A small network was shown many inputs. Here are its activations along a few directions, one row for each input.
In each table, some parts of the input vary, and every possible input appears once, in random order.
A made-up example of a description, with smaller parts first: one of 5 places around a ring, together with either a single point or (one of 2 separate values, together with one of 4 places along a line) or one of 11 places around a ring.
Shared parts are said once, and a part with two or three values counts as separate values.
(in the rows, 128 means zero)

Other details of the inputs vary at random and push rows far along two fixed directions, the same in every table; ignore that.

A family of inputs:
x1: [131 150 194  95 104 179 153  98 119 167 122  74]
x2: [101  89  75 168 179  85 100 134 134 100 113 179]
x3: [110 141  79  90  89 141 100 124 146 132 144 157]
x4: [145 132 204  86 112 170 174 122 104 149 119  90]
x5: [110  90 131 214 236  90  88 106 138 135  82  95]
x6: [117 153 137 126 150 122 107 122 155 137 114 135]
x7: [ 97  84 149 209 189 107 120 104 130 139 108 101]
x8: [114 142 128 106  47 152 136 144 136 129 188 139]
x9: [128  51 134 199 218 110 111  94  91 131  69  93]
x10: [132 181 150  74  98 153 112 139 148 147 139 134]
x11: [110  50 154 213 220 102 123 113  90 133  91 105]
x12: [136 143 171 175 170 121 135  96 142 128 110 100]
x13: [106  91  54 153  92 120  93 119 132 109 154 145]
x14: [129 172 174 142 185 123 126  98 151 144  97 120]
x15: [145 170 159  99  72 155 142 133 153 124 147 113]
x16: [130 171 117  93 108 129 147 138 146 103 143 184]
x17: [126 146 139 168 182 110 121 108 149 124 116 117]
x18: [109 112  63 149 119 106  82 148 142 109 165 151]
x19: [163 160 206  96 159 158 159 135 127 140  87  88]
x20: [155 169 146  95  76 146 172 139 137  96 157 152]
x21: [130 149 189  90  90 167 151 112 126 158 141  84]
x22: [143 109 142 115 159 136 129 132 114 131 105 106]
x23: [137 154 121  48  81 153 137 146 133 124 143 159]
x24: [145 112  22 172 129  24 126 162  89 172 111 159]
x25: [136 155 102 108 104 127 150 148 143  89 154 171]
x26: [107 103  67 132 136 102  97 152 125 103 140 189]
x27: [ 94  61  87 190 148  97 132 139 120  97 137 162]
x28: [117  88  54 128 123 123 111 141 117 102 138 159]
x29: [116 115  77 147  78 118  98 144 139 102 176 153]
x30: [ 96 101  77 146 157  99  76 115 143 130 126 149]
x31: [126 100  93 147 112 113 132 148 131  88 143 159]
x32: [155 109 181 145 163 138 137 129 102 131 100  95]
x33: [133 106 161 156 160 129 109  98 124 146 104  75]
x34: [133 174  24 120  51  42 124 172 100 167 136 146]
x35: [109  97  92 113  82 142 146 133 108 112 157 155]
x36: [109 155 118 130  70 134 155 128 152 110 185 159]
x37: [141 149 194 124 135 147 185 117 121 126 124 117]
x38: [165 144 197 101 161 156 144 140 109 144  96  86]
x39: [142 121 104  87  61 144 142 148 120 100 161 148]
x40: [138 168 114  61  61 174 125 135 142 137 155 119]
x41: [154 158 198  94 151 162 125 111 133 169 100  57]
x42: [155 152 194  74 158 171 145 111 113 164  75  97]
Description of these inputs: one of 2 separate values, together with either a single point or (one of 4 places along a line, together with one of 5 places along a line).
Changing only the choice among 2 separate values turns x4 into x21. The same change can be made to x16. Which row results?
> x14
Changing only the choice among 2 separate values turns x10 into x26. The same change can be made to x18. Which row results?
> x38
Which other rows does x31 become when the place on the line of 5 takes its other values? List them by row number.
> x9, x20, x32, x39
Which other rows does x8 become when the choice among 2 separate values takes its other values? List them by row number.
> x11
Which other rows does x17 become when the place on the line of 5 takes its other values? List them by row number.
> x5, x18, x40, x41
A walk changes only the place on the line of 4. It starts at x1 and steps to x13. List the rest of the walk in order.
> x40, x3
